A small network was shown many inputs. Here are its activations along a few directions, one row for each input.
Each table varies a few parts of the input and shows all the possible inputs, shuffled.
A made-up example of a description, with smaller parts first: one of 3 separate values, together with either a single point or one of 9 places along a line or (one of 6 places along a line, together with one of 8 places around a ring).
Shared parts are said once, and a part with two or three values counts as separate values.

Other details of the inputs vary at random and push rows far along three fixed directions, the same in every table; ignore that.

A family of inputs:
x1: -9  -10  -14  44  -19  -6  -25  -36  -28  -27  -10
x2: 45  -27  5  33  17  -58  12  -40  -9  -13  -31
x3: 73  -18  1  -10  -8  -32  43  -20  -35  -8  -11
x4: 84  -32  -1  6  15  -50  10  -25  -22  -9  -52
x5: 78  -2  40  27  -8  -42  18  15  0  -4  -16
x6: -49  -17  -11  36  -10  17  -55  -9  9  4  38
x7: -20  33  -11  -8  54  16  40  27  41  31  -79
x8: -38  36  7  -14  41  -3  10  27  36  49  -86
x9: 7  20  0  -70  -10  27  20  43  -9  -9  47
x10: -27  -15  5  7  -12  -9  -34  -16  9  -14  7
x11: -42  5  -21  39  -13  29  -34  -18  -2  -5  33
x12: -4  5  8  -68  -12  21  -6  43  3  4  43
x13: -38  -23  1  59  -15  -15  -37  -31  -27  -15  6
x14: -38  25  -21  9  51  15  7  40  37  46  -70
x15: -54  -13  -6  31  -11  11  -54  -16  20  -3  36
x16: -43  -6  -3  27  -4  22  -26  -21  17  -5  20
x17: -16  -19  -13  65  -19  -8  -20  -47  -16  -2  9
x18: 3  24  44  -16  -19  27  14  65  19  6  60
x19: -26  40  11  -19  37  15  42  18  27  39  -88
x20: 40  -6  -1  -39  3  -2  -3  12  4  6  27
x21: 53  11  46  -6  -15  2  40  38  3  -8  28
x22: -34  30  -7  7  50  12  4  32  32  64  -69
x23: 13  -1  17  -45  -10  -19  8  9  -4  -10  38
x24: 25  -5  9  -33  3  -2  22  20  -21  0  35
x25: 7  30  4  -76  -14  24  23  26  5  -14  44
x26: -25  -11  -1  12  -33  4  -21  -33  3  -18  10
x27: 51  -37  0  37  6  -54  3  -33  -36  -14  -22
x28: -53  -5  -23  58  -4  20  -37  -19  0  -6  23
x29: 9  19  14  -61  3  20  35  27  10  5  57
x30: 21  1  -4  -34  1  -4  14  9  5  -21  46
x31: -52  0  2  29  -13  16  -24  -7  -16  1  17
x32: 12  16  9  -69  -30  20  24  29  -17  4  56
x33: -41  -9  -13  31  -13  2  -37  -7  -14  -20  16
x34: -14  -5  7  3  -20  9  -14  -30  0  -20  6
x35: -1  18  12  -63  -28  13  23  15  1  -2  52
x36: 6  10  2  -47  -12  43  7  17  5  5  58
x37: -51  -12  -6  53  -3  9  -34  -17  -5  4  33
x38: -18  -13  -3  53  -2  -28  -42  -41  0  -2  8
x39: -20  36  -16  -6  42  31  30  34  17  41  -86
x40: 28  4  20  -51  -5  -9  37  5  -9  -15  28
x41: -19  18  -3  -11  48  32  33  36  24  45  -89
x42: -11  30  -1  -3  41  24  38  19  18  48  -63
x43: -43  26  2  -16  35  10  -6  25  46  41  -86
x44: -26  35  34  39  26  12  14  62  45  48  -70
x45: -11  -17  -27  59  -18  -8  -23  -35  -21  -14  -15
x46: -5  19  -12  -53  -7  22  -19  45  0  9  58
x47: -59  -16  -11  38  -13  20  -62  -4  0  5  26
x48: 78  -19  -2  -5  7  -71  13  -34  -15  -35  -44
x49: 15  1  3  -44  -10  -10  10  9  -3  -32  39
x50: 82  -29  7  0  -4  -35  30  -40  -35  -30  -49
x51: -10  -2  9  -56  -21  27  -10  30  -7  -11  65
x52: -36  -15  -12  50  -9  -28  -44  -32  0  -25  -11
x53: 77  -17  33  60  -30  -42  28  -20  -13  -22  -19
x54: -43  -9  1  30  -14  -6  -40  -6  -15  0  17
x55: -41  -8  -21  28  -12  7  -49  4  -9  -6  36
x56: 8  12  -7  -51  -7  28  13  36  -12  -7  59
x57: 22  16  -11  -60  -3  12  -5  38  5  4  67
x58: -32  24  -2  -15  38  15  -4  38  31  50  -95
x59: -21  -14  -6  16  -34  12  -26  -22  -13  -11  9
x60: -34  35  -15  -9  40  8  -2  43  26  44  -91
x61: 97  -6  42  41  -6  -38  50  -10  -12  -17  -44
x62: 30  7  -4  -50  -26  -8  24  -1  -5  -27  28
x63: 30  -31  8  27  -3  -35  7  -51  -12  -34  -40
x64: -43  37  4  -1  31  29  23  26  12  48  -84
x65: 10  9  12  -76  -12  33  19  38  -4  -3  43
x66: -10  -16  -5  24  0  15  -12  -18  0  -4  13
x67: -58  -3  -8  33  -10  15  -66  -18  24  7  28
x68: -33  -22  -6  34  -8  13  -37  -12  -9  -6  18
x69: -25  -33  -9  63  -5  -2  -40  -37  -5  -13  12
x70: -60  -7  -18  43  -15  1  -59  -5  -7  -10  10
x71: 75  -20  -8  -8  21  -36  38  -8  -16  -21  -13
x72: 60  -29  2  35  16  -40  33  -41  -26  -13  -30
x73: -12  6  2  -34  -4  16  -7  30  2  14  72
x74: 49  -3  5  -49  -8  17  25  9  -17  -6  21
x75: -14  15  11  -48  2  19  14  29  14  7  65
x76: 24  5  -2  -65  -21  33  21  23  5  5  61
x77: -53  4  -21  45  -4  0  -61  -18  18  -1  19
x78: 74  -12  -9  -18  -10  -37  39  -16  -29  -26  -34
x79: -16  -12  0  27  -11  6  -12  -13  -26  -5  31
x80: 86  -12  -5  6  16  -44  46  -42  -12  -30  -46
x81: 41  -25  14  -16  1  -32  17  -22  -5  -30  -18
x82: 27  -28  13  34  3  -54  10  -46  -20  -29  -32
x83: -28  35  -5  -19  43  12  37  28  34  23  -88
x84: -18  33  -1  -16  32  14  45  20  35  46  -63
x85: 49  -18  -16  32  -1  -41  21  -49  -6  -26  -36
x86: 64  -22  1  -11  -10  -24  30  -36  -1  -21  -7
x87: 65  -21  8  10  7  -61  10  -26  -33  -10  -45
x88: 19  7  -1  -66  -19  34  20  30  -3  8  42
x89: 45  6  9  -42  -5  6  34  10  -27  1  28
x90: 16  22  14  -61  -9  24  28  15  3  1  67
x91: -39  -11  -1  21  -2  14  -29  -15  18  -6  26
x92: -16  -17  -4  53  -10  2  -27  -54  3  -16  -4
x93: -46  -2  -8  44  -5  3  -52  -7  -10  19  11
x94: -42  23  -18  9  47  22  13  41  22  38  -75
x95: -14  -5  -25  30  -19  9  -18  -20  -5  -8  26
x96: -62  -1  -19  41  -6  6  -54  -11  18  -7  34
Description of these inputs: one of 6 places along a line, together with either a single point or (one of 3 separate values, together with one of 5 places around a ring).
Q: The inputs of x56 and x55 match in every part but the place on the line of 6. If x7 is changed in the same way as x56 into x55, which row does it become?
A: x96
Q: The inputs of x38 and x2 match in every part but the place on the line of 6. If x8 is changed in the same way as x38 into x2, which row does it become?
A: x23
Q: The inputs of x95 and x28 match in every part but the place on the line of 6. If x88 is changed in the same way as x95 into x28, which row does it become?
A: x41
Q: Which other rows does x44 become when the place on the line of 6 takes its other values? List them by row number.
A: x5, x18, x21, x53, x61

A family of inputs:
x97: 53  -3  -2  -36  4  -3  27  12  -9  -1  5
x98: -8  6  8  -45  -33  20  -4  10  -11  -19  72
x99: 6  11  -5  -12  9  16  18  9  11  13  -25
x100: 33  4  13  -44  6  -17  28  13  -2  -3  -15
x101: -3  -15  28  69  -43  -6  -31  -17  -15  -22  65
x102: -65  23  -6  8  5  40  -17  16  33  24  -23
x103: -25  14  0  -44  -32  39  -8  21  -11  -6  82
x104: -44  15  -11  19  27  15  -21  25  29  35  -52
x105: 38  5  0  -34  14  -2  43  4  -1  1  -6
x106: -9  13  -1  -22  16  2  3  31  5  18  -19
x107: 46  -20  1  24  10  -45  8  -32  -1  -14  -60
x108: -58  -10  -17  58  -9  14  -47  -25  -5  0  29
x109: 20  -27  -1  42  -6  -34  -2  -54  -15  -29  -13
x110: 34  0  1  -41  -2  1  25  17  -19  -1  17
x111: 19  -30  1  40  -4  -42  -14  -49  -11  -28  -6
x112: -37  14  -11  18  37  2  -8  18  24  32  -49
Q: What do these inputs look like to the network?
A: either a single point or (one of 3 separate values, together with one of 5 places around a ring)

A family of inputs:
x113: 18  16  9  -64  6  8  34  14  16  3  13
x114: 30  9  -10  -46  13  10  45  10  1  2  -15
x115: -43  28  -17  -25  20  36  -5  39  14  40  -19
x116: 16  13  2  -63  15  1  20  43  3  13  9
x117: 6  -7  31  40  -47  6  -20  2  -17  -13  73
x118: 15  -4  -12  1  21  -14  9  -3  -16  5  -33
x119: -54  7  -7  40  0  5  -25  -23  12  10  -52
x120: 43  -16  -8  -29  -20  -8  20  -19  -28  -23  19
x121: -8  5  24  49  -27  12  -11  10  2  -3  47
x122: -16  -20  -13  7  -32  13  -22  -37  -18  -27  74
x123: 30  4  -1  -49  25  -7  25  25  12  15  -3
x124: 59  -39  -13  34  3  -43  -5  -50  -37  -31  -19
x125: -25  -16  -12  6  -37  13  -27  -27  -30  -30  67
x126: 31  4  1  -51  19  -2  19  31  6  10  -9
x127: -44  -1  -23  49  26  7  -24  -18  8  22  -38
x128: 47  0  30  49  13  -23  37  -1  6  12  -41
x129: 53  -34  -2  34  -4  -58  -3  -50  -16  -40  -19
x130: -47  14  -2  30  24  -1  -1  -11  17  17  -84
x131: 15  3  8  -40  2  -2  6  16  9  -5  8
x132: -85  29  26  51  -21  49  -34  39  18  29  40
x133: -18  -17  4  5  -32  -12  -39  -17  -15  -31  61
x134: -42  -5  -20  52  18  12  -8  -28  4  12  -75
x135: -8  1  -19  -4  2  11  -13  2  -6  -1  27
x136: 23  18  5  -59  4  7  33  17  14  -4  5
x137: 68  -33  5  25  1  -55  19  -60  -22  -37  -56
x138: -24  11  25  76  9  12  -1  12  17  27  -51
x139: 15  1  -8  -26  12  -6  5  18  6  3  4
x140: -30  -10  1  -1  -28  4  -43  -14  4  -20  81
x141: 24  11  0  -66  7  2  17  41  4  15  10
x142: -50  27  -1  -25  11  24  -10  37  31  30  -24
Q: What do these inputs look like to the network?
A: one of 5 places along a line, together with either a single point or one of 5 places around a ring
Q: The inputs of x114 and x125 match in every part but the place on the line of 5. If x135 is changed in the same way as x114 into x125, which row does it become?
A: x118
Q: A walk changes only the place on the ring of 5. It starts at x137 and steps to x131. List the rest of the walk in order.
A: x126, x124, x134
Q: Which other rows does x136 become when the place on the line of 5 takes its other values? List them by row number.
A: x113, x119, x130, x137
